These are the activations of a small neural network, seen along a few directions. Each row is one input.
Each table varies a few parts of the input and shows all the possible inputs, shuffled.
A made-up example of a description, with smaller parts first: line(4) and (point or line(9) or (values(2) and ring(8))).
Shared parts are said once, and a part with two or three values counts as separate values.
In the rows, zero is written as 128.

Other details of the inputs vary at random and push rows far along three fixed directions, the same in every table; ignore that.

Table:
x1: [127 123 129 111 126 130 124 131 122 117 138 133 124 122]
x2: [140 144 124 146 134 126 132 139 140 142 114 126 126 140]
x3: [147 148 116 143 129 130 131 140 134 123 120 132 126 147]
x4: [140 129 129 141 130 116 132 140 140 141 111 137 134 135]
x5: [125 132 122 119 130 131 123 118 131 134 135 113 114 125]
x6: [125 113 131 119 123 125 121 124 127 129 138 132 122 119]
x7: [128 115 129 122 117 129 121 122 126 127 134 121 118 125]
x8: [138 125 129 129 129 126 126 135 127 119 131 141 128 131]
x9: [135 130 131 145 132 115 133 144 142 140 117 139 134 134]
x10: [133 117 128 115 123 130 116 121 125 122 133 133 124 121]
x11: [135 121 129 112 125 127 121 122 122 116 135 131 125 124]
x12: [129 125 128 116 127 124 124 124 128 112 142 129 126 124]
x13: [124 122 134 122 126 124 127 120 135 129 131 112 121 122]
x14: [129 135 134 122 134 131 124 120 133 130 130 111 119 117]
x15: [127 127 128 122 124 128 126 125 130 109 143 119 122 128]
x16: [139 135 117 144 123 132 136 152 126 123 120 140 125 140]
x17: [145 128 123 147 119 131 124 143 132 127 116 139 127 142]
x18: [ 70 188 163 160  93  76  74 119  61 130 106 132 167 133]
x19: [137 129 124 146 122 134 127 152 133 128 119 141 126 140]
x20: [136 130 125 147 123 132 148 144 134 140 133 127 158 144]
x21: [134 136 131 149 129 128 140 150 134 129 111 134 127 126]
x22: [114 125 120 121 123 129 131 129 128 131 135 118 115 118]
x23: [123 131 120 118 122 132 131 130 124 112 139 121 119 123]
x24: [144 122 123 141 121 120 128 141 132 139 114 146 130 138]
x25: [119 122 136 125 129 125 128 124 137 128 137 113 121 121]
x26: [119 123 139 122 129 130 130 130 134 126 132 116 121 115]
x27: [ 95 102 142 155 169 161 160  87 133 120  99 158 116 162]
x28: [140 135 117 138 126 127 134 151 125 126 119 149 130 135]
x29: [125 128 128 119 132 127 125 119 134 131 130 108 121 123]
x30: [135 132 124 112 132 132 134 112 125 139 148 116 151 124]
x31: [116 124 120 115 126 125 129 128 127 134 134 127 120 114]
x32: [131 134 122 141 131 120 139 148 137 141 113 140 131 130]
x33: [118 122 135 114 132 124 129 128 134 132 133 124 125 116]
x34: [145 135 121 145 121 124 132 141 134 119 119 134 130 147]
x35: [123 124 122 120 120 138 123 132 123 121 136 125 117 119]
x36: [134 123 129 118 121 132 122 123 123 113 136 121 120 128]
x37: [146 134 118 139 128 126 126 139 131 142 115 144 126 139]
x38: [147 141 119 146 130 135 144 132 133 144 131 123 154 147]
x39: [131 132 134 115 138 127 124 119 132 132 129 121 123 113]
x40: [133 124 122 113 128 132 114 122 123 124 131 129 124 121]
x41: [149 146 115 137 133 125 129 139 132 127 119 141 130 143]
x42: [127 127 128 113 135 122 124 119 133 134 128 118 126 118]
x43: [130 123 143 124 126 127 126 123 131 120 127 115 122 114]
x44: [122 118 122 115 121 127 126 130 121 131 135 132 120 115]
x45: [128 133 129 113 138 126 124 117 133 136 131 120 122 119]
x46: [133 134 138 116 138 128 123 120 130 127 127 123 123 111]
x47: [147 140 118 145 127 136 122 142 132 132 117 136 124 143]
x48: [141 136 128 148 134 124 133 141 138 135 109 126 130 135]
x49: [115 122 127 121 123 129 127 129 132 131 137 117 117 122]
x50: [132 127 137 116 137 126 124 120 130 124 124 122 127 111]
x51: [129 119 139 117 130 123 126 120 132 128 127 123 126 113]
x52: [120 119 122 121 118 132 127 131 123 129 136 123 115 119]
x53: [138 130 117 140 127 129 152 142 129 144 130 138 160 136]
x54: [124 119 142 121 134 122 127 124 134 127 133 125 126 111]
x55: [122 126 137 117 132 128 132 129 127 124 127 127 124 106]
x56: [124 126 121 120 128 128 123 119 130 132 132 111 118 124]
x57: [120 117 129 120 118 131 124 131 126 128 138 123 117 123]
x58: [121 125 123 120 121 136 144 123 123 132 151 111 148 122]
x59: [129 126 133 116 136 124 124 120 131 130 126 120 127 113]
x60: [122 115 130 114 122 127 123 130 125 131 136 132 121 119]
x61: [128 121 123 119 122 131 119 121 125 129 133 117 118 125]
x62: [125 123 145 128 129 127 127 127 133 119 133 116 123 113]
x63: [123 120 126 122 122 126 124 120 131 130 133 115 118 124]
x64: [138 138 114 137 126 124 138 149 130 123 119 147 132 137]
x65: [143 126 126 144 126 126 124 146 133 130 121 150 132 136]
x66: [150 144 119 143 129 133 127 142 129 126 119 134 125 146]
x67: [143 137 132 148 134 126 132 141 136 130 107 128 130 133]
x68: [118 121 129 126 125 125 125 124 133 129 140 116 118 123]
x69: [134 132 120 111 130 125 122 120 125 115 135 124 127 126]
x70: [130 127 124 119 124 134 119 120 125 131 135 119 114 126]
x71: [116 123 134 120 128 129 130 128 136 130 134 115 120 121]
x72: [ 69 190 141 156  85  85  70 133  56 132 117 139 162 134]
x73: [145 144 133 148 135 129 132 140 137 132 110 129 127 133]
x74: [147 133 118 140 131 125 142 133 131 145 127 131 163 142]
x75: [138 134 123 111 132 132 119 121 121 121 136 128 121 124]
x76: [135 127 124 145 129 117 131 143 139 141 120 142 130 136]
x77: [129 123 131 122 124 132 123 127 125 112 142 122 120 126]
x78: [123 129 127 118 122 131 127 131 128 111 141 120 121 127]
x79: [118 125 132 123 129 131 134 129 130 126 130 117 119 111]
x80: [117 120 127 114 127 125 126 128 131 133 135 127 121 118]
x81: [127 119 131 125 122 135 118 126 127 118 140 124 119 123]
x82: [127 117 131 117 128 128 138 117 127 133 153 120 155 122]
x83: [123 123 143 117 132 127 128 129 131 123 129 127 126 109]
x84: [146 134 117 145 126 133 123 142 131 129 115 135 127 143]
x85: [125 118 132 124 124 133 139 117 129 130 155 110 150 127]
x86: [127 122 139 124 125 125 126 122 133 126 129 113 122 116]
x87: [132 133 120 117 126 130 123 121 126 112 136 114 122 130]
x88: [139 134 124 144 123 130 132 152 130 122 121 139 127 143]
x89: [ 34 153 169 154 136 118 102  67  64 115 103 153 149 151]
x90: [144 127 124 148 121 129 147 135 134 140 128 125 158 146]
x91: [108 113 124 151 163 157 161 106 129 114  96 179 124 176]
x92: [125 119 129 114 125 134 119 130 125 122 136 135 123 119]
x93: [135 131 123 113 129 135 113 121 124 126 134 130 120 121]
x94: [125 118 126 115 126 122 124 119 131 133 132 125 122 120]
x95: [119 125 133 117 132 126 132 128 129 129 129 126 124 107]
x96: [131 120 122 113 126 126 118 121 124 132 131 126 122 121]
x97: [147 133 121 139 125 120 131 140 133 122 117 144 134 143]
x98: [136 128 122 111 130 129 119 122 121 118 134 127 125 124]
x99: [126 125 120 113 131 123 121 119 130 135 131 121 123 120]
x100: [134 129 123 116 127 134 121 123 122 115 135 117 121 128]
x101: [128 132 121 113 133 126 121 118 130 137 133 122 119 120]
x102: [124 121 130 113 125 129 138 124 125 135 151 120 155 121]
x103: [146 126 124 141 124 123 144 134 132 143 127 135 163 141]
x104: [134 131 135 143 132 121 135 149 139 137 112 141 134 128]
x105: [131 127 123 119 126 134 136 114 125 133 147 104 150 128]
x106: [ 64  79 149 138 197 198 179  45 126 103  90 173 101 172]
x107: [129 136 122 147 128 125 141 149 138 139 115 131 126 134]
x108: [138 124 126 151 120 125 129 146 134 135 122 138 126 141]
Each input here is: values(2) and line(6) and (point or line(8)).
The inputs of x79 and x95 match in every part but the values(2) part. If x106 is changed in the same way as x79 into x95, which row does it become?
Answer: x83
The inputs of x96 and x61 match in every part but the values(2) part. If x104 is changed in the same way as x96 into x61, which row does it become?
Answer: x26
The inputs of x16 and x28 match in every part but the values(2) part. If x21 is changed in the same way as x16 into x28, which row does it become?
Answer: x55
A walk changes only the line(6) part. It starts at x70 and steps to x61. List the rest of the walk in order.
Answer: x7, x108, x57, x52
Which other rows agree with x24 in the values(2) part and the line(6) part? List them by row number.
Answer: x4, x10, x11, x18, x51, x94, x97, x103
Change only the line(8) part in x56. List by row number the other rows that result.
Answer: x29, x48, x61, x67, x84, x87, x100
Change only the values(2) part in x76. List by row number the other rows that result.
Answer: x68
Change only the line(8) part in x13. List by row number the other rows that result.
Answer: x7, x17, x34, x36, x43, x63, x86

Table:
x109: [ 98 189 129 194 115 100  87 150  76 137  73 195 149 181]
x110: [149 169 111 185 108 107 111 183 130 149  76 144 118 151]
x111: [ 93 160 151 105  72  53  87 151 101 154 170  78 167  66]
x112: [ 41 184 171 175 109  73  84 103  68 146  97 126 183 150]
x113: [145 124 101  64 105 126 122  99 119 118 206  73 160 110]
x114: [ 70  91 137  98 121 160 109  67  85  85 150 133  94 131]
x115: [ 85 104 121  66 151 181 153  37  94  92 190  95 144 138]
x116: [209 124 109 166  97  93 156 241 192 182 134 115 154  98]
x117: [ 62 125 139 170 147 152 123  72  68  99  78 206 135 192]
x118: [187  94 129 116 130 134 155 168 194 155 145  90 118  94]
x119: [142 175 138 196 133 109 131 159 135 137  81 148 140 159]
x120: [170  93 127 111 134 130 179 176 189 144 153 108 131  80]
x121: [107 102 119 184 162 162 160 103 116 105  64 217 117 217]
x122: [ 47  98 172  80 157 156 134  43 112 104 154  92 122  95]
x123: [202  91  99 131 176 167 176 154 191 135  85 157  85 134]
x124: [181  87 127 105 135 126 170 168 185 159 147 119 137  77]
x125: [141  86 103 164 177 190 173 124 161 122  80 203  77 194]
x126: [175 116 107 128 144 150 147 174 168 114 123 157  90 135]
x127: [174  80 108  93 176 184 180 130 191 107 118 128  60 111]
x128: [ 97 154 154  95  94  95  66 103  99 125 166  61 114  78]
x129: [ 58 117 136  83 151 142 109  49  96 101 123 117  84 119]
x130: [ 87 107 169  80 143 136 121  69 117 129 149  97 134  88]
x131: [ 92 203 148 207 114  70  87 134  86 148  70 150 160 176]
x132: [207 118  92 148 138 129 147 200 183 135 105 168  97 150]
x133: [165 148  99  83  69 114 100 144 112 140 214  55 166 100]
x134: [100  73 150  81 196 186 154  26 139 107 126 131  83 119]
x135: [115 189 132 206  85  92  97 182  80 112  88 176 162 176]
x136: [187 185 106  71  45  68  66 176  98 144 220  47 200  65]
The inputs of x128 and x134 match in every part but one. If x118 is changed in the same way as x128 into x134, which row does it become?
Answer: x130
What do these inputs look like to the network?
Answer: values(4) and (point or line(6))
Change only the values(4) part in x113. List by row number the other rows that result.
Answer: x115, x133, x136
Which other rows agree with x112 in the values(4) part? List them by row number.
Answer: x111, x113, x121, x129, x131, x132
